Here are a small network's activations along a few directions, averaged over the inputs that share one value of a field.
Values that are neighbours, or in one group, have similar rows; names and order tell nothing.
(in the rows, 500 means zero)
Strong random noise was added to every row along 3 fixed directions; ignore it. To show where, here is one row again and again, with new noise each time:
[309 628 162 507 413 450 407 531 119 412 361 329 617]
[368 363  87 381 535 396 336 675 305 413 521 596 385]
[447 517 353 440 586 482 476 605 516 460 471 528 456]
[620 536 667 449 778 569 620 580 928 508 519 594 407]
[418 794 771 416 433 562 679 687 918 656 370 607 447]


Fede, 9 values:
m3: [454 693 764 459 404 719 539 335 562 637 317 383 667]
m6: [397 761 409 484 421 503 548 550 377 542 369 459 546]
m4: [777 272 264 482 794 439 369 478 534 426 541 725 456]
m1: [513 432 893 462 413 619 525 406 659 565 619 590 404]
m5: [480 292 394 651 322 452 486 539 306 557 609 599 518]
m8: [684 461 830 628 565 331 591 433 810 596 540 495 504]
m7: [364 519 605 469 352 528 532 315 485 521 613 417 583]
m2: [462 136 319 442 604 476 400 410 315 259 663 466 293]
m9: [851 383 446 707 620 470 459 448 289 380 621 303 612]
The values of Fede form 3 separate groups.
List the group mates of m7, in the order listed. -> m3, m1, m2
List the group mates of m8, in the order listed. -> m5, m9

Tazos, 9 values:
f5: [662 654 597 582 581 537 671 604 642 543 470 346 640]
f8: [447 608 721 588 191 478 676 551 654 647 483 581 549]
f9: [235 494 591 364 121 397 475 645 485 539 589 687 236]
f4: [526 584 377 463 796 515 495 471 539 383 464 444 549]
f3: [473 572 377 547 350 432 433 576 381 650 268 478 644]
f7: [412 523 504 416 560 551 576 626 671 538 576 567 431]
f1: [523 560 533 497 666 637 499 379 468 354 386 408 474]
f2: [624 268 689 384 507 348 428 531 835 617 660 775 294]
f6: [531 174 358 404 575 564 315 498 422 481 697 733 312]
The values of Tazos form 3 separate groups.
List the group mates of f8, in the order listed. -> f9, f2, f6
List the group mates of f7, in the order listed. -> f4, f1
